A small network was trained on invented records. Each row is its activation on one of them, seen along a few directions.
After each row come some of the record's fields: K, P, N, U, Y, T, E, D.
Not every record has every field; a missing one is written absent.
Other fields move the rows too, some of them a lot.
Random noise pushes rows far along 2 fixed directions. That doesn't count. These rows show it; they differ only by the noise:
[  30  174  143  115  -38   63   67 -107  -51 -126   13   81   14   41
  117 -129]
[  19  169  -18   24  -21  128   -5  -45 -280   86   55   82  -67 -164
  136 -203]
[ -54  170 -207  -22   37  179  -80   83 -562  351  148   83 -179 -264
   70 -285]
[  -5  189  405  316  -32  -65  193 -154  309 -455  -17   79  129  497
    8   -4]

[-215   -2  395 -207 -124 -262   -2  -48  703 -495 -236  148  241  352
 -149  113] | <K:k2 P:p1 N:n1 U:u1 Y:y2 T:t2 E:e2 D:d3>
[  82  -65 -115 -217   -4  431   19  -22 -338   61 -220   62 -176 -239
  472  -60] | <K:k1 P:p2 N:n1 U:u2 Y:y1 T:t2 E:e2 D:d3>
[-122    1  103 -323 -306 -312 -433  241  527 -328 -246  -93  110 -295
 -111 -131] | <K:k2 P:p2 N:n1 U:u1 Y:y1 T:t2 E:e2 D:d3>
[  50  137  -14  189  -49 -121   13  139 -250  195   41 -202  255   41
 -124   27] | <K:k1 P:p1 N:n2 U:u2 Y:y1 T:absent E:e2 D:d3>
[ -54  -20  111 -226   87 -125 -148 -392  -75 -115 -347  374   30   52
   -1 -224] | <K:k2 P:p2 N:n2 U:u2 Y:absent T:t2 E:e1 D:d2>
[-244 -204 -496 -319  276  129 -271  403 -256  335    9   23 -367  -78
 -274 -246] | <K:k2 P:p2 N:n1 U:u1 Y:absent T:t2 E:e1 D:d3>
[ -32  -81 -302 -141  191  282 -272  421 -596  406  342  235 -546 -421
    4  -66] | <K:k1 P:p2 N:n2 U:u2 Y:y3 T:t1 E:e2 D:d2>
[  21  -73  261    4  -41 -426  196 -363  -14  -45 -189  -46  347  415
  116  -44] | <K:k2 P:p1 N:n2 U:u1 Y:y1 T:t1 E:e1 D:d3>
[-162  116 -239  361   64 -122  -81  577  186   22  246 -237 -401  190
 -205   99] | <K:k2 P:p2 N:n2 U:u2 Y:y1 T:t2 E:e2 D:d1>
[ -59  -92  277  173  111  231  373 -108  247 -392 -195  159  -53  231
  195   70] | <K:k1 P:p2 N:n1 U:u2 Y:y1 T:t1 E:e2 D:d1>
[  92  114  -49  -58   42 -119  198  -67 -321  446   70  -70  116 -140
   83 -357] | <K:k1 P:p1 N:n1 U:u2 Y:y1 T:absent E:e1 D:d1>
[-266  112   11  137  103    8  -35  200 -196   71   75  155  -78  322
 -144 -275] | <K:k1 P:p2 N:n1 U:u2 Y:y1 T:t2 E:e2 D:d1>
[  64  204 -217  148  -88   46 -172  298 -193  111  215 -111 -106 -268
  -97 -158] | <K:k1 P:p2 N:n2 U:u2 Y:y1 T:t2 E:e2 D:d1>
[-118  -43   37  115   66  -24   69 -239   79 -200  -12  173  270  432
   12  136] | <K:k2 P:p1 N:n1 U:u1 Y:y2 T:t1 E:e2 D:d3>
[-128 -134 -367  119   59   15 -221  373 -356  667  323 -228 -221 -340
 -241  -95] | <K:k2 P:p2 N:n1 U:u2 Y:absent T:t1 E:e1 D:d3>
[  45   10 -277 -530  -75  105 -262 -127 -113  103 -132   39  188 -753
  148 -107] | <K:k2 P:p1 N:n1 U:u1 Y:y2 T:t2 E:e2 D:d3>
[ 233  163   19  137  -53  -33  -57  134  -29  157  154 -462   64 -109
  109  -85] | <K:k1 P:p2 N:n1 U:u2 Y:y1 T:t2 E:e1 D:d3>
[ 172  -51  156  214  -97  -67  294 -362   16 -172  133 -195   56   24
  152  182] | <K:k2 P:p2 N:n2 U:u1 Y:y1 T:t1 E:e1 D:d2>
[  50  -18 -112  144 -110  246  101 -205  100  141  -33 -130  -92   13
  213  140] | <K:k2 P:p2 N:n1 U:u1 Y:absent T:t2 E:e1 D:d3>
[ 151 -194 -428 -491  197  401  -84 -327 -614  312 -232  192 -301 -573
  452  -71] | <K:k2 P:p2 N:n2 U:u1 Y:absent T:t2 E:e1 D:d3>
[-285   40  -35 -289  209 -179 -149   16 -201  111 -249  415  -18    5
 -165  -89] | <K:k2 P:p1 N:n2 U:u2 Y:y2 T:t2 E:e2 D:d2>
[-127  -74 -423 -226  206  291 -147 -149 -675  325  -12  265 -227 -420
  474 -318] | <K:k2 P:p2 N:n1 U:u2 Y:y1 T:t2 E:e2 D:d1>
[  26  -78   67 -101 -169   58 -126 -346  -90  153 -213  173   11  -77
  302 -142] | <K:k2 P:p2 N:n1 U:u2 Y:absent T:t2 E:e1 D:d3>
[-300 -118 -223   -7  240   95    0  527 -441  397  322  213 -243  580
 -356 -118] | <K:k1 P:p1 N:n1 U:u2 Y:y3 T:t1 E:e2 D:d3>
[-144   74 -167   63  122 -120    1  274 -255  326   63   43   73  -18
 -139 -300] | <K:k1 P:p1 N:n1 U:u2 Y:y1 T:absent E:e2 D:d1>
[ 472  107  594  350 -157 -334  312 -293  768 -489  -84 -283  531  313
   99  289] | <K:k1 P:p1 N:n2 U:u2 Y:y3 T:t1 E:e1 D:d3>
[ -21 -201 -191  129   77  124   14   91 -186  310  -15  -19 -283  -25
  -16  101] | <K:k2 P:p2 N:n2 U:u2 Y:absent T:t1 E:e1 D:d3>
[   4  -72 -171 -173 -166   38 -147  -14  -22  167  -27   59  164 -407
  190   -6] | <K:k2 P:p1 N:n1 U:u2 Y:y2 T:t1 E:e2 D:d3>
[-121 -116 -139  -31   91   40  -75  137  209  -65   -4 -138  -42  -14
 -363    6] | <K:k2 P:p2 N:n1 U:u1 Y:absent T:t1 E:e1 D:d3>
[-143   44 -235   97 -171  -15 -183  493  244  -51  160 -370 -227  -11
 -126  111] | <K:k2 P:p2 N:n1 U:u1 Y:y1 T:t2 E:e2 D:d3>
[-193  120   92  441  113  209  202  242  -29 -131  130 -130  -70  849
 -176  164] | <K:k1 P:p2 N:n1 U:u2 Y:y1 T:t2 E:e2 D:d3>
[   8 -144  -53  434  106   30   86  -51   37   66   45 -120   18  266
 -106  191] | <K:k2 P:p2 N:n2 U:u2 Y:absent T:t1 E:e1 D:d3>
[  75 -214  -30 -415   85   85  -66 -260  -73 -431 -416  186 -121  -95
  459   16] | <K:k2 P:p2 N:n2 U:u1 Y:y1 T:t2 E:e2 D:d3>
[-432  -30 -259 -344  180   13 -216  147 -395  206   -5  303  -51  143
 -313 -142] | <K:k2 P:p1 N:n1 U:u1 Y:y2 T:t2 E:e2 D:d3>
[ 337   77 -147  -50 -169   71  -25   49   -6  140   57  -30  146 -568
  125   11] | <K:k1 P:p1 N:n2 U:u2 Y:y3 T:t1 E:e2 D:d2>
[ 134  -86  -12   -9   92  257  209  -38 -119  -50 -147   85 -212 -376
  322  -15] | <K:k1 P:p2 N:n2 U:u2 Y:y1 T:t1 E:e2 D:d1>
[ -49  -65   78  -84 -156 -199 -185  246  543  -84   20 -292   17 -277
 -344   10] | <K:k2 P:p2 N:n1 U:u1 Y:absent T:t1 E:e1 D:d3>
[ 169 -107  -67 -272 -166  137  -70  -21  465 -231 -125 -233  -36 -591
  -10   55] | <K:k2 P:p2 N:n1 U:u1 Y:absent T:t1 E:e1 D:d3>
[-178 -217  106 -490  -48  -67 -145 -215 -260 -248 -383  258   33 -267
   61  -93] | <K:k2 P:p2 N:n2 U:u1 Y:y1 T:t1 E:e2 D:d3>
[ 258   85  108   58 -222 -245  258 -494   57  -56  -16 -192  367  -61
  237   12] | <K:k2 P:p1 N:n2 U:u1 Y:y1 T:t1 E:e1 D:d2>
[-259 -287  106   -4  164   39 -183  224  111 -279  259  268 -299  408
  -11  123] | <K:k2 P:p2 N:n1 U:u1 Y:absent T:t1 E:e2 D:d3>
[-340   -8   72  -45   62 -161  -85   84  -44  213 -118  216   81  253
  -83   -1] | <K:k2 P:p1 N:n1 U:u2 Y:y2 T:t1 E:e2 D:d3>
[ 506  102   43  166  -44  124  244  -79  170  -81   -8 -374  -85 -362
  386  145] | <K:k1 P:p2 N:n2 U:u2 Y:y1 T:t2 E:e1 D:d2>
[  72 -261 -182 -123  222  268  146 -166 -328 -218 -192  299 -390   44
  487  110] | <K:k2 P:p2 N:n2 U:u2 Y:y1 T:t2 E:e2 D:d2>

Here are new rows. What are their fields?
[-245 -201 -205  -75  162 -136 -173  200 -263  259    8  238   52  191
  -82 -127] | <K:k2 P:p1 N:n1 U:u2 Y:y2 T:t1 E:e2 D:d3>
[-180  -70 -170 -595  -93   79 -335  -85 -378    2 -209  144  -11 -456
  160 -299] | <K:k2 P:p2 N:n1 U:u1 Y:y1 T:t2 E:e2 D:d3>
[  -2 -102  179  233   85  162  248 -372  250 -237  -49   87  -88  686
  268  196] | <K:k2 P:p2 N:n1 U:u1 Y:absent T:t2 E:e1 D:d3>
[ 341  -18  -21  -27 -123  246  148   48  184 -417 -151   23 -255  -85
  355  120] | <K:k1 P:p2 N:n2 U:u2 Y:y1 T:t2 E:e2 D:d2>
[-204  111  -77 -194 -123  -59 -159  165  207   46  -22  -37   98 -148
 -213   64] | <K:k2 P:p1 N:n1 U:u1 Y:y2 T:t2 E:e2 D:d3>
[-171   45 -156 -284 -260  -51 -197  127 -214  108  -32  -33 -112 -608
 -186  -85] | <K:k2 P:p2 N:n2 U:u1 Y:y1 T:t1 E:e2 D:d2>
[  -5   70  139   97   56 -230  291 -532 -146  222  -80   27  393   67
  296 -206] | <K:k2 P:p1 N:n1 U:u2 Y:y1 T:t1 E:e1 D:d1>
[  72  -64 -456 -426   63   49 -242  -10 -270   80  -44  228   -2 -634
   43 -105] | <K:k2 P:p1 N:n2 U:u1 Y:y2 T:t2 E:e2 D:d2>
[  94   11  110   57   31 -149   81   52   79  -41  -77  195  114  151
  -43   -5] | <K:k1 P:p1 N:n2 U:u2 Y:y3 T:t1 E:e2 D:d2>
[-297 -130 -261 -177  160  -34 -138  390  -60  -71  188    9 -282 -208
 -326 -176] | <K:k2 P:p2 N:n1 U:u1 Y:y1 T:t1 E:e2 D:d1>
[-147   66 -360  -42   50   78 -250  500 -381  314  223   37 -279 -159
 -158 -391] | <K:k1 P:p2 N:n1 U:u2 Y:y1 T:t2 E:e2 D:d1>
[ -32  -79  -10   49  -76  137   38 -202  212   -4 -181   34  -94  245
  209   24] | <K:k2 P:p2 N:n1 U:u1 Y:absent T:t2 E:e1 D:d3>
[-166  -51 -216 -114 -215   31 -219   49 -519  269  121  -33  -99 -319
   18  -71] | <K:k2 P:p2 N:n2 U:u1 Y:y1 T:t1 E:e2 D:d3>
[-393 -108 -162  -14  344 -236    8  -26 -434  230  -79  358  116  330
  -35 -320] | <K:k2 P:p1 N:n1 U:u2 Y:y1 T:t1 E:e2 D:d1>
[-188   17  275  221 -155 -212  149 -180  246 -237 -147   -8  410  466
   37  148] | <K:k2 P:p1 N:n1 U:u2 Y:y1 T:t1 E:e2 D:d3>
[-176  204  -65  -69 -279 -274 -289  297  200 -155   71 -193  -29  -95
 -366  -63] | <K:k2 P:p2 N:n2 U:u1 Y:y1 T:t2 E:e2 D:d2>
[ -38  154  -44   74   76   25  236  -27 -698  684  225 -204  115  206
  -65 -180] | <K:k1 P:p1 N:n1 U:u2 Y:y1 T:absent E:e1 D:d3>
[ -15 -223 -145   -3  282  169  145 -128 -316 -164 -180  251 -326  183
  375   98] | <K:k2 P:p2 N:n2 U:u2 Y:y1 T:t2 E:e2 D:d2>
[ 277  -67   21    4 -167  330   86  -29   48 -154 -128 -248   75 -558
  353  145] | <K:k1 P:p2 N:n1 U:u2 Y:y1 T:t1 E:e2 D:d3>
[-110 -125 -188 -385  147  103  -74 -143 -312 -207 -159  341 -289    7
  226 -141] | <K:k2 P:p2 N:n2 U:u1 Y:y1 T:t2 E:e2 D:d2>
[ 242  334  301  386  -75 -303  322 -317  138   95   59 -319  515   67
   -5  -73] | <K:k1 P:p1 N:n2 U:u2 Y:y1 T:absent E:e1 D:d1>
[ 147  -97  189 -383 -174 -179 -209 -169  425 -755 -489   37   76 -163
  264   61] | <K:k2 P:p2 N:n2 U:u1 Y:y1 T:t2 E:e2 D:d3>
